Each row below holds a small network's activations on one input, seen along a few directions.
In each table, some parts of the input vary, and every possible input appears once, in random order.
A made-up example of a description, with smaller parts first: values(3) and (point or ring(11) or (ring(5) and line(6))).
Shared parts are said once, and a part with two or three values counts as separate values.
(in the rows, 128 means zero)

Other details of the inputs vary at random and push rows far along two fixed directions, the same in every table; ignore that.

Table:
row 1: [131 135 127 120 127 122 127 126 116 126 123 122 126 125]
row 2: [125 126 139 130 133 131 139 118 129 119 121 127 128 129]
row 3: [129 132 126 117 119 127 130 125 112 129 123 122 132 130]
row 4: [135  92 116 140 128 133 129 147 122 160 139 133 126 127]
row 5: [125 132 125 118 111 126 126 121 120 124 127 129 132 133]
row 6: [126 135 138 133 139 121 132 123 134 118 121 121 129 135]
row 7: [132  91 121 146 133 144 133 136 158 151 143 149 117 124]
row 8: [129 133 129 118 122 122 121 125 122 123 123 125 125 126]
row 9: [128 134 126 118 118 123 126 125 124 130 126 127 126 127]
row 10: [134  95 120 152 132 141 117 138 171 153 143 152 121 127]
row 11: [125 138 135 133 141 123 139 123 130 121 120 119 131 135]
row 12: [136  91 114 143 135 136 124 151 130 164 139 136 122 123]
row 13: [125 143 130 129 135 131 129 134 128 120 133 125 134 120]
row 14: [126 130 137 128 130 133 141 117 132 122 121 128 130 129]
row 15: [127 132 126 121 122 127 132 127 109 129 122 122 129 130]
row 16: [135  98 121 151 140 136 123 141 163 155 142 145 124 128]
row 17: [138  91 113 142 132 135 127 150 126 164 139 135 126 126]
row 18: [124 129 137 130 133 132 141 117 129 120 122 126 129 128]
row 19: [139  93 118 139 133 129 125 151 130 161 138 135 121 123]
row 20: [129 130 129 120 122 124 130 126 108 127 123 119 131 130]
row 21: [128 143 132 127 135 131 132 136 125 122 130 126 136 121]
row 22: [126 133 137 133 138 125 133 119 132 119 123 124 131 133]
row 23: [126 132 137 124 127 135 146 115 129 120 121 130 126 129]
row 24: [125 132 126 119 119 126 131 124 112 128 124 124 130 131]
row 25: [124 130 137 127 131 134 147 115 125 119 122 128 125 128]
row 26: [128 136 131 117 121 127 132 126 109 127 120 120 131 129]
row 27: [128 145 133 131 135 132 128 134 124 117 126 122 137 121]
row 28: [126 128 139 126 131 133 147 117 124 119 120 128 125 128]
row 29: [139  89 113 143 134 134 119 152 140 165 142 139 120 122]
row 30: [127 137 130 131 144 120 137 125 131 120 122 117 128 137]
row 31: [138  94 120 152 156 128 129 151 148 155 137 132 122 132]
row 32: [131 138 127 119 127 122 128 126 116 126 121 123 126 125]
row 33: [129 133 128 119 121 127 134 127 106 130 119 122 132 130]
row 34: [125 131 124 122 114 126 126 122 117 126 128 127 129 133]
row 35: [127 131 127 117 116 127 129 124 115 128 124 127 132 132]
row 36: [124 129 123 122 115 125 125 122 119 125 129 127 128 132]
row 37: [128 144 134 130 134 131 127 133 124 116 127 121 136 121]
row 38: [127 129 124 122 116 127 130 125 115 130 128 125 130 132]
row 39: [139  98 120 151 146 141 117 161 147 155 146 141 128 117]
row 40: [128 143 131 130 133 132 127 134 129 118 129 124 136 121]
row 41: [125 138 135 135 140 123 135 122 133 119 121 121 130 136]
row 42: [127 132 127 121 119 125 127 122 113 126 126 121 129 131]
row 43: [125 129 128 121 113 125 122 122 120 123 129 128 127 133]
row 44: [133  97 123 154 148 130 127 145 154 153 139 137 123 130]
row 45: [131 133 128 119 123 121 120 125 125 124 125 127 123 125]
row 46: [126 131 123 122 117 124 116 124 134 125 133 132 122 128]
row 47: [124 131 136 127 131 135 147 115 126 119 121 129 125 128]
row 48: [127 130 129 121 118 125 122 124 118 122 125 127 126 130]
row 49: [114 142 120 112  83 124  86 100 176  98 150 153 118 137]
row 50: [132 137 128 115 128 122 134 131 110 129 116 122 131 124]
row 51: [128 138 136 132 139 123 138 124 132 123 119 120 132 136]
row 52: [126 132 127 122 118 126 123 122 117 123 126 126 127 131]
row 53: [127 133 128 120 121 127 130 126 113 127 122 121 128 129]
row 54: [123 130 136 131 133 132 140 117 130 120 122 128 129 129]
row 55: [130 133 130 120 124 120 121 128 122 124 122 126 123 124]
row 56: [108 150 126 127  83 126  58  83 238  78 166 173 109 139]
row 57: [129 134 126 120 127 121 124 128 119 124 123 126 125 124]
row 58: [125 134 135 133 134 132 139 118 131 122 120 125 130 131]
row 59: [125 132 128 120 120 125 131 123 109 126 124 122 131 132]
row 60: [123 143 130 128 134 130 129 134 128 118 131 125 136 121]
row 61: [126 143 132 127 134 130 132 136 125 121 129 126 138 121]
row 62: [125 141 135 127 136 128 129 135 121 116 128 123 135 121]
row 63: [130 137 126 119 129 122 128 129 115 126 119 125 127 124]
row 64: [124 145 132 128 136 130 131 134 122 117 129 124 137 121]
row 65: [129 137 131 130 143 120 137 126 132 121 121 119 129 137]
row 66: [127 138 130 133 143 121 133 124 135 118 123 120 127 138]
row 67: [136  87 113 142 132 136 126 151 128 165 141 139 125 127]
row 68: [124 143 132 128 136 129 129 134 123 116 130 123 136 121]
row 69: [132 135 125 119 128 124 130 128 116 129 121 122 127 124]
row 70: [125 130 125 122 119 125 132 124 108 127 124 124 132 132]
row 71: [125 135 135 135 135 132 137 118 130 121 120 125 130 131]
row 72: [109 149 127 127  85 125  61  83 233  79 165 170 110 138]
row 73: [128 130 131 121 124 125 129 127 109 126 121 120 127 128]
row 74: [130 135 127 118 127 125 133 128 111 129 118 119 129 125]
row 75: [124 130 136 129 131 133 141 117 131 121 123 127 129 129]
row 76: [125 133 136 134 136 131 138 118 129 121 120 124 130 130]
row 77: [132 137 130 116 127 124 137 129 106 130 114 117 133 125]
row 78: [126 131 139 133 135 130 136 119 130 120 119 124 129 131]
row 79: [127 141 135 128 137 129 129 135 121 117 129 122 133 121]
row 80: [137  95 115 139 132 132 127 151 132 163 139 135 121 123]
row 81: [125 129 126 120 110 123 117 119 127 119 132 132 127 133]
row 82: [135 132 128 118 134 124 143 134 101 135 112 117 132 124]
row 83: [126 145 132 129 137 131 130 134 123 118 130 124 134 121]
row 84: [127 131 125 120 120 127 129 124 114 129 126 122 130 130]
row 85: [124 128 127 120 116 125 117 120 125 124 133 131 127 131]
row 86: [126 130 124 124 120 128 123 125 120 127 128 128 126 130]
row 87: [130 137 127 118 129 122 132 130 112 128 118 122 128 124]
row 88: [126 131 125 121 110 127 127 124 120 127 128 132 129 136]
row 89: [131 143 133 129 133 132 129 136 127 120 126 124 138 121]
row 90: [126 132 122 122 115 124 114 123 138 125 134 135 121 129]
row 91: [126 136 135 133 139 127 139 120 128 123 121 121 132 132]
row 92: [138  97 115 139 135 133 121 149 136 161 139 138 122 121]
row 93: [135  99 117 150 146 140 119 159 148 157 152 142 126 117]
row 94: [136  96 119 152 155 128 131 149 148 155 139 131 122 132]
row 95: [127 131 129 122 124 125 129 126 110 127 123 120 127 128]
Each input here is: line(5) and (values(3) or line(6) or line(10)).
Q: Changing only the line(5) part turns row 95 into row 12. The same change can be made to row 68. Which row results?
A: row 64
Q: Changing only the line(5) part turns row 82 into row 69. The same change can be made to row 51. Which row results?
A: row 11
Q: Which other rows does row 19 become when the line(10) part takes its other values? List them by row number.
A: row 8, row 20, row 43, row 45, row 48, row 55, row 73, row 81, row 85
Q: Which other rows does row 93 become when the values(3) part takes its other values? List them by row number.
A: row 37, row 68
Q: Which other rows does row 30 become when the line(6) part takes its other values? List them by row number.
A: row 7, row 11, row 58, row 75, row 91
Q: Start at row 65 and move only the line(6) part, one step at a time. The first step leads to row 51. Which rows follow, in order?
A: row 16, row 10, row 14, row 23

Table:
row 96: [121 138 120 110  90 111  74  86 204  98 145 157  96 142]
row 97: [111 230 168  94 143 115 174  94  64  49  81  78 158 128]
row 98: [139 106 107 142 130 123  95 157 161 155 152 142 123 124]
row 99: [121  99 115 128  81 135  85 110 187 129 160 169 110 134]
row 100: [138 126 132 131 166 115 177 147  43 150  91  80 148 143]
row 101: [142  82 116 148 149 122 138 152 120 173 128 123 120 140]
row 102: [111 136 122 115  69 132  78  95 180  98 157 161 120 139]
row 103: [142 104 112 137 134 122  90 158 159 154 146 146 116 112]
row 104: [147  84 114 142 155 144 166 185  63 196 125 116 142 110]
row 105: [126  98 110 136 104 142 104 140 147 149 160 152 125 122]
row 106: [124 129 128 136 118 139  82 128 216 108 162 165 114 111]
row 107: [106 211 143  91 106  99 117  83 100  54 106  96 139 145]
row 108: [107 171 143 125 105 129 102  82 187  66 140 145 129 143]
row 109: [140  78 115 130 126 137 145 140 116 173 125 142 115 122]
row 110: [138  94 137 159 171 140 176 146 109 163 115 116 134 129]
row 111: [136  96 131 165 183 145 174 170  97 166 123 114 144 121]
row 112: [139  98 136 149 170 138 176 138 114 163 106 119 126 122]
row 113: [117 221 154  68 103 115 152  92  40  61  81  85 144 117]
Q: What is each input in this table made of?
A: values(3) and line(6)
Q: Changing only the values(3) part turns row 103 into row 113. The same change can be made to row 98. Which row results?
A: row 104
Q: Which other rows does row 106 become when the line(6) part takes its other values? List them by row number.
A: row 97, row 108, row 110, row 111, row 112
